Each row below holds a small network's activations on one input, seen along a few directions.
In each table, some parts of the input vary, and every possible input appears once, in random order.
Descriptions start from the smaller parts, as in this example, which fits no table here: line(4) and (point or ring(9) or (values(3) and ring(5))).
Shared parts are said once, and a part with two or three values counts as separate values.

A family of inputs:
x1: [  1  -3 -13  22   3  24 -19   4  -4   6   7  18  -1  -7 -23]
x2: [  2  -3   5  -8 -11   8   1   6  18   4  10 -18  19  18   0]
x3: [ -1  -1 -15  15  -4  13   4   7 -19  17  -7  19 -15 -21 -13]
x4: [ -6  -1   7 -10  15  12  -8   4   5   3  14 -11  14   2  -1]
x5: [ -9   4   7 -15   4   2  13   1 -11  12  10  -9  -4 -10   9]
x6: [ -6   0   1 -11  -3  -6  20  -6  -4  17  12 -10   2   1  12]
x7: [ -8   3  -3  -5 -26   8  -2   6  20  -7   3 -19  24  12   1]
x8: [ -2 -10  17   6  17  -4  -9  -6   3  -8   7  -8  10  -6 -11]
x9: [-15   6  -6  -9 -35  -2  15   0   2   5  -6 -21   2   5  15]
x10: [ -7  -5   8   4   7   1  12  -2 -24   2  -3  10  -7 -13  -4]
x11: [ -7  -6  18   2   6 -15  11  -5 -14   3   1  -2  -6 -17   2]
x12: [ -2  -2   4  -6   8   5   1  -2  13   7  16 -12  22  11   0]
x13: [ 38  13 -20  -4  -4 -33 -15 -11  15 -31 -43  24 -32  11  38]
x14: [ 33  13 -15  -6   6 -26 -26  -5  45 -43 -34  32 -22  21  14]
x15: [ -5  -1   2 -12 -20  -3  18   1   0  14   4 -19  -2   9  12]
x16: [ -4  -9   8   7  16  11 -10  -5  -8  -8   4   6   8  -1 -17]
x17: [  1   0  -3  17  15   9 -15   4 -11  -2   7   8   2  -1 -24]
x18: [ -3   2  -4  13   7  -2   9   7 -26   8  -2  11 -13 -14 -12]
Describe the family of inputs behind these rows. -> values(2) and (point or line(8))
The inputs of x7 and x9 match in every part but the values(2) part. If x1 is changed in the same way as x7 into x9, which row does it become? -> x3
Which other rows does x12 become when the values(2) part takes its other values? List them by row number. -> x6

A family of inputs:
x19: [ 29  15   6 -36  28 -20 -24  -9  45 -32   1  -3   5  30  29]
x20: [ 19  15   8 -45  13 -41  13 -14  20 -21 -19   3 -15  18  60]
x21: [ 19   4 -26  27 -12   8 -18   5 -18  -5 -21  23 -16  -3  -5]
x22: [ -2   5  -9 -16 -40  -9  20  -5  -1   3 -13 -33   6  17  33]
x23: [-32 -11  10  14  14  40 -14   6 -21   2  19   3  25 -20 -40]
x24: [ -5  10 -30  -2 -31   8  23  10 -12  34   4   9 -25  -8   5]
x25: [-20 -13  39 -12  16 -17  42  -7 -24  35  35 -36  22 -14  10]
x26: [ 37  10 -14  -6  46 -13 -37 -11  31 -33 -17  36 -15   6   9]
x27: [ 10   3 -25  23  -8  17 -29   0   6  -9  -7  11  10  12 -11]
x28: [  1   3  -8  -5 -23  12 -17   2  25  -5   5 -33  27  33   8]
x29: [  2   3  12 -15 -36 -38  20  -8  28 -33 -28 -17  -1  21  27]
x30: [-36  -1  12   7  -5  12  16   4 -46  14   6  -8  -7 -39 -14]
x31: [-41  -5  24 -16 -16  10  31   4 -22  18  18 -43  22 -25   7]
x32: [ 42   7 -15   0  44 -20 -27  -6  10 -27 -34  49 -42  -8  17]
x33: [  0   7 -31  11  -9  37  -7  14  15  24  16  16   8   9 -19]
x34: [-13 -25  42  -7  30  11   9  -7  -2  24  52 -35  41   3 -17]
x35: [ -9 -22  22  17  46  16  -2  -7 -22  15  34   4  19  -8 -41]
x36: [  6   5 -20  11 -31  -6   4  -6 -21   1 -22   5 -23  -4  16]
x37: [  8   9 -35  16 -13  25   3  21 -10  25   4  28 -18  -6 -14]
x38: [-12   9 -17 -30 -41   6  39  11  11  41  11 -27   5  11  22]
x39: [ 12   1   1  11 -25 -33   1 -11   8 -30 -41  19 -30  -3   9]
x40: [-17 -10  24  12  28 -14  26  -7 -46  29  20  -4 -11 -26 -12]
x41: [ -4 -15  18  24  45   4   8   2 -45  19  18  13  -8 -20 -37]
x42: [ 27   9  -5 -16  25 -34  -6 -16   4 -20 -33  35 -47  -6  42]
x43: [-25  -5   7  19  11  28  -3  14 -45   5   4  13  -1 -33 -36]
x44: [ 15   0  -8  22  -3 -15 -33  -2  35 -41 -24  23   4  11 -19]
x45: [ -8   6 -13 -18 -24  32   4  15  36  33  27 -26  26  28  -1]
x46: [  5   1   9  -5 -19 -21 -19   0  53 -41  -9 -20  20  35   0]
x47: [-37 -15  28 -10  -2  36  -3   6   0   8  35 -39  43  -7 -18]
x48: [ 25   0  -7  26  -6 -20 -22   1  12 -34 -41  36 -22  -4 -13]
Describe the family of inputs behind these rows. -> ring(5) and line(6)
Which other rows does x39 become when the line(6) part takes its other values? List them by row number. -> x24, x30, x36, x40, x42
Start at x24 and move only the ring(5) part, one step at a time. The first step leads to x38. Which rows follow, in order? -> x45, x33, x37

A family of inputs:
x49: [ -7   2  -4  21  10   7  -3  12 -30   3 -16  19 -12 -36 -17]
x50: [ -4  -6  -6   3  16  18   8   1  -6  13  21  -4  23  14 -25]
x51: [  5  17  -9 -21 -21 -19   3  13  52 -26 -19  15 -12  18   6]
x52: [-16 -16  16 -11  11  19   3   1   8  17  23 -23  13 -14  -1]
x53: [-15   0  10 -14 -38  -6  31   4 -18  10  -1 -40   6  14   9]
x54: [ -2   3  -5  17  12  10 -11   9 -26   1  14   9 -10 -22 -27]
x55: [-22  -1   6  -3 -27  -3  25   1  -6  13  16 -34  21   3  18]
x56: [  8   4   9  -7   8 -11 -37 -13  16 -60 -30   1   7  10  14]
x57: [ 33  14  -5 -24  32 -38   5 -12   2 -11 -19  21 -35   7  42]
x58: [-20   0  14 -16  -8   3  10  -9   8  25  22 -28  22 -10   6]
x59: [ 32  16 -46  -3 -26   9 -26  -1  27  -7 -27  14 -14  20  31]
x60: [-5 -8 17 -8 10 23  4  8 -3 16 26 -4 23  3 -8]
x61: [ 35 -14   3  34   0 -37  -9 -14  21 -12 -16  16  -9  14  -9]
x62: [-12 -12   0  16   2  11   8  -9 -30   4 -11  34 -23 -28 -13]
x63: [ -9   2   0  15  19  13 -11   9 -17  14  17   3  -1   7 -25]
Describe the family of inputs behind these rows. -> values(5) or line(10)

A family of inputs:
x64: [ 17   3 -13  12 -16 -16  -9  -1  15 -16 -23  16 -12   6   0]
x65: [-21  -5 -12   8  -5  43  15   9 -33  58  39 -16  16 -14 -15]
x66: [  2 -11   8  11  26   3  -8  -9 -12  -4  -3  25 -11 -16 -12]
x67: [ 12   7 -16  -1  -8  -3 -13   0  10 -22 -22   9  -9  14   7]
x68: [-50  -5  15  -2 -14  24  39  12 -45  39  29 -22  12 -31 -21]
x69: [ 15   7 -14   4 -10  -4 -11   0  13 -22 -24  14  -7  11   7]
x70: [-22 -11  12  -1   6  38   5  17   0  32  43 -20  29   1 -34]
x71: [ 10   2   5  10  35  -7 -12   2 -19  -7  -1  16 -12 -14 -10]
x72: [ 12   4  -1 -13   5 -15   1  -7  18  -4 -10   2  -7   0  20]
x73: [ 14   4 -12  17 -15 -20  -7  -2  13 -11 -18  13 -19   8  -2]
x74: [-35 -20  35   6 -15   9  23  -1 -36  19  21 -43  23 -19 -13]
x75: [-25 -14  25   4  13  14   2  -3  -3   9  36 -30  45   4 -25]
x76: [  8  10 -10  -8  -5  -3 -17  -1  12 -20 -17   7  -8  11  12]
x77: [  9  10  -5 -12  -2  -4 -14  -4  17 -18 -12   4  -7   4  17]
x78: [ 16   4  -2 -14   6 -20  14  -6   3   2  -1   3 -14  16  20]
x79: [  8   6  -5 -14   1 -10  -9  -3  20 -14 -10   2  -6   2  22]
x80: [ 16   4 -11   7 -13  -9 -11   1  17 -23 -23  17  -6   6   6]
x81: [ 13   4   1 -15   7 -20  12  -5   9   4  -5   3  -9  10  23]
Describe the family of inputs behind these rows. -> values(2) or ring(5) or line(11)
Start at x75 and move only the ring(5) part, one step at a time. The first step leads to x70. Which rows follow, in order? -> x65, x68, x74
